These are the activations of a small neural network, seen along a few directions. Each row is one input.
Each table varies a few parts of the input and shows all the possible inputs, shuffled.
A made-up example of a description, with smaller parts first: one of 6 places along a line, together with either a single point or one of 11 places around a ring or (one of 3 separate values, together with one of 8 places around a ring).
Shared parts are said once, and a part with two or three values counts as separate values.

Rows:
R1: -26  6  -7  -23  -11  -27  -6  -14  15  -42  -17  18  4  33  -4  3  6  22  36
R2: -13  -30  4  -20  -4  -19  -10  -20  1  -9  3  31  -20  6  -1  27  -27  -5  -10
R3: 29  17  16  10  22  10  -18  -12  -41  0  26  1  -5  -20  -6  -14  -4  -30  -34
R4: 2  -25  -1  -13  23  -12  27  -18  3  7  -22  16  -23  -32  -6  27  -28  44  -4
R5: -20  0  -18  -26  -4  -6  -3  2  13  -27  3  -2  8  39  13  0  25  9  52
R6: 9  21  11  29  19  16  7  4  -10  17  11  -9  14  -35  2  -11  6  -35  -26
R7: -27  28  -4  9  -12  -11  -28  -9  -7  -7  -8  -1  36  22  29  -2  29  6  24
R8: 30  23  -2  10  6  36  -12  13  -40  9  38  -24  7  -9  -3  -30  5  -33  -31
R9: 8  -12  -3  1  1  2  3  12  32  -3  -14  10  -19  -11  -14  15  -1  -6  22
R10: -25  32  -12  -2  -22  2  -23  0  -2  -2  -11  -12  31  29  20  -12  27  5  20
R11: 10  18  9  18  14  13  -9  4  -42  9  13  -20  -2  -20  -12  -12  8  -34  -34
R12: 26  -32  -16  0  7  12  21  16  12  20  5  -27  -11  -17  -16  3  -10  52  14
R13: -24  8  -22  -22  -19  -14  -15  7  11  -39  -9  -4  4  42  -1  7  15  15  26
R14: 22  20  20  24  11  33  4  10  -19  25  15  -14  23  -20  -4  -8  10  -26  -34
R15: 30  -17  -3  3  -21  26  8  27  25  6  5  -15  -11  4  -9  11  0  6  12
R16: -10  26  -7  -12  -22  9  -25  -4  -7  8  1  -13  29  27  28  -19  23  13  15
R17: -24  26  6  -5  -9  -14  -17  -27  3  -3  -9  7  23  23  13  -14  15  15  26
R18: 15  16  20  33  6  2  13  0  -17  22  -4  0  12  -29  -13  -16  2  -21  -32
R19: -12  -22  -1  -24  -4  -7  1  18  13  -3  21  6  -9  10  13  0  -7  -13  21
R20: -8  -22  8  -23  -4  -4  -13  3  10  -7  15  8  -9  21  12  11  -23  -20  -1
R21: 14  -14  9  8  -6  7  18  0  26  -6  -12  6  -18  5  -9  16  -17  6  0
R22: 20  -24  11  0  -11  2  17  -8  24  1  -23  21  -26  -8  -11  17  -15  12  -2
R23: -22  -36  5  -12  5  -30  -3  -7  10  -2  8  29  -17  7  -3  15  -14  -8  7
R24: -6  -23  -10  -15  -17  -18  -1  17  13  -7  9  7  -17  13  -7  16  -9  -18  23
R25: 41  7  13  23  1  25  -4  20  -16  28  26  -21  17  -29  -7  -13  19  -23  -30
R26: 4  23  -13  28  5  21  -8  17  -51  13  17  -13  7  -17  -1  -18  13  -36  -39
R27: 11  -23  -1  2  13  8  25  0  10  11  1  -26  -19  -12  -7  17  -25  33  -1
R28: -2  21  26  25  25  -2  14  -19  -9  20  -1  12  7  -39  -12  -17  -3  -28  -30
R29: 5  19  10  18  24  6  -4  -17  -37  7  15  11  -4  -22  -12  -17  -4  -30  -44
R30: 22  -26  -18  -3  2  7  28  12  8  20  -2  -17  -14  -22  0  9  -16  41  -1
R31: -8  -27  -10  -20  -3  -6  -9  32  25  6  27  -12  -2  16  -5  4  -7  -19  15
R32: -7  -20  -10  4  15  -10  34  1  2  14  -30  9  -15  -21  -3  18  -21  35  -3
R33: 19  -14  2  -1  -11  20  1  22  23  6  -13  3  -10  -1  -14  16  3  5  16
R34: 11  -17  -4  -8  15  3  31  -4  5  7  -16  -10  -20  -6  4  6  -37  37  -3
R35: -6  -6  -27  -13  -26  -8  -20  22  9  -28  3  -15  14  41  6  4  24  16  51
R36: 6  15  19  33  14  -3  16  -7  -17  27  -9  12  9  -37  -12  -13  9  -25  -33
R37: 5  -22  17  -3  -10  -5  18  -10  27  -3  -25  33  -30  -13  -4  20  -12  11  -11
R38: -41  29  -3  6  -7  -24  -11  -29  3  -7  -25  14  26  14  26  -12  20  9  -6
R39: -5  29  18  7  35  1  2  -28  -30  -3  12  8  -10  -24  -2  -22  -6  -34  -45
R40: -30  8  -6  -25  4  -12  -16  -31  5  -44  -13  20  3  38  13  14  -2  16  20
R41: -9  21  -18  1  -24  -3  -25  15  7  7  -5  -26  35  19  13  -23  32  11  23
R42: -15  -1  -11  -23  -19  -27  -9  -12  14  -44  -5  2  0  38  4  0  -3  28  34
Changing only one part turns R36 into R6. The same change can be made to R23. Which row results?
Answer: R24
Changing only one part turns R26 into R3. The same change can be made to R33. Which row results?
Answer: R21
What is each input in this table made of?
Answer: one of 6 places along a line, together with either one of 2 separate values or one of 5 places along a line
Which other rows does R28 become when the choice among 2 separate values takes its other values? List them by row number.
Answer: R39
Which other rows does R1 become when the place on the line of 5 takes its other values? List them by row number.
Answer: R17, R22, R23, R32

Rows:
R43: -26  -7  7  -27  -12  -30  6  -34  13  -32  -16  32  -11  16  20  21  -14  25  13
R44: 18  -2  -3  26  17  16  22  23  -11  27  -2  -18  -1  -43  -2  7  3  14  -21
R45: -21  -13  -10  -25  -14  -10  19  -26  6  -3  -29  14  -2  14  18  13  -14  34  33
R46: -6  -6  7  6  34  7  5  -9  -33  1  10  8  -13  -9  -15  3  -21  -38  -37
R47: 0  3  1  17  27  -4  20  -6  -15  12  -5  5  1  -38  -12  -5  -2  14  -36
R48: -16  -19  6  -24  -11  -27  -7  -12  27  -21  3  16  -10  34  -16  3  -14  -2  22
R49: 11  -16  -4  -9  -16  -4  17  9  31  2  -20  -10  -4  -3  12  22  1  40  49
R50: 49  3  16  21  -3  30  17  30  -1  14  23  -24  -11  -38  -19  -4  5  -3  -21
R51: -3  -28  -9  -20  -19  -17  -7  23  35  -2  10  0  -16  20  -7  -3  -6  -5  28
R52: 25  -21  -17  -11  -31  3  -1  36  14  -9  1  -22  -16  5  2  32  5  36  35
R53: -1  9  17  21  21  -8  -5  -29  -10  20  -29  35  2  -25  -4  3  -4  -31  -38
R54: -33  52  -17  -14  -13  -3  -38  -10  -1  -40  19  -22  35  59  25  -41  37  -9  35
R55: -11  62  2  30  0  21  -43  -11  -40  7  18  -13  53  16  9  -39  41  -33  -31
R56: 14  -17  6  9  19  26  -5  16  -14  26  15  -1  -8  -8  -12  -11  -18  -42  -33
What is each input in this table made of?
Answer: one of 2 separate values, together with either a single point or one of 6 places around a ring
Changing only the choice among 2 separate values turns R52 into R50. The same change can be made to R54. Which row results?
Answer: R55
Which other rows does R53 become when the choice among 2 separate values takes its other values? List them by row number.
Answer: R43

Rows:
R57: -1  11  4  14  22  1  4  -11  -33  11  9  4  -1  -23  -4  -6  -6  -17  -41
R58: -32  10  -12  -9  -19  -19  -7  -8  23  -18  -25  7  14  31  17  7  15  21  35
R59: 28  16  0  19  1  32  -5  20  -27  24  24  -24  4  -17  -6  -20  6  -21  -31
R60: 2  -14  -19  -20  -30  5  -16  22  16  -10  3  -13  3  33  7  4  7  24  35
R61: -15  -20  1  -27  -14  -23  -1  -16  24  -27  -17  25  -15  24  0  19  -12  11  25
R62: 40  -17  14  20  21  17  32  12  -3  34  0  -5  -18  -56  -23  3  -15  3  -31
R63: 11  8  21  15  20  7  7  -14  -18  9  5  17  -10  -29  -7  -5  -11  -30  -48
R64: 10  -41  -7  -19  -5  -7  24  13  40  -7  -25  2  -22  -1  -10  26  -16  42  39
R65: 8  26  13  21  13  14  -18  1  -29  10  30  -10  18  -12  0  -23  15  -39  -28
R66: -22  2  -10  -21  -16  -13  -16  -1  18  -23  4  -7  10  42  12  -3  10  5  47
R67: -6  36  9  31  14  8  -1  -8  -21  14  -1  -1  18  -20  5  -14  16  -25  -33
R68: -24  -15  -14  -25  -7  -22  -2  -10  9  -18  -8  6  -2  26  10  13  -9  27  29
What is each input in this table made of?
Answer: one of 2 separate values, together with either a single point or one of 5 places along a line
Changing only the choice among 2 separate values turns R68 into R57. The same change can be made to R61. Which row results?
Answer: R63

Rows:
R69: -30  -9  -6  -24  -5  -28  0  -22  15  -24  -17  18  -5  27  11  13  -10  18  24
R70: -19  -24  -9  -19  -4  -23  11  -6  21  -11  -19  11  -10  12  2  20  -12  28  28
R71: 27  -9  14  26  18  19  17  19  -9  31  10  -5  -10  -45  -8  1  -9  -15  -39
R72: 27  6  2  22  1  28  -4  25  -14  23  14  -15  4  -23  -10  -11  10  -16  -27
R73: -1  -32  -7  -17  -26  -10  5  14  35  -7  -21  10  -13  13  5  27  -7  32  31
R74: 17  31  5  20  12  21  -9  -1  -30  12  20  -20  20  -13  -4  -25  17  -18  -21
R75: -26  9  -8  -16  -16  -17  -12  -15  15  -23  -11  7  11  35  13  0  9  11  31
R76: -12  3  -16  -26  -17  -9  -11  -3  12  -21  4  -14  7  40  6  -7  6  16  47
R77: 5  7  19  8  22  1  1  -16  -23  1  13  15  -11  -19  -9  -7  -12  -38  -42
R78: -2  -12  -20  -17  -27  1  -6  17  25  -12  -15  -11  3  28  7  13  9  37  43
R79: 4  34  10  19  14  10  -6  -14  -30  11  16  -5  13  -13  -2  -26  9  -30  -33
R80: 11  -4  17  24  27  5  14  2  -18  20  7  8  -9  -42  -11  4  -9  -26  -44
What is each input in this table made of?
Answer: one of 2 separate values, together with one of 6 places around a ring
Changing only the choice among 2 separate values turns R80 into R70. The same change can be made to R71. Which row results?
Answer: R73
Which other rows does R79 become when the choice among 2 separate values takes its other values? List them by row number.
Answer: R75
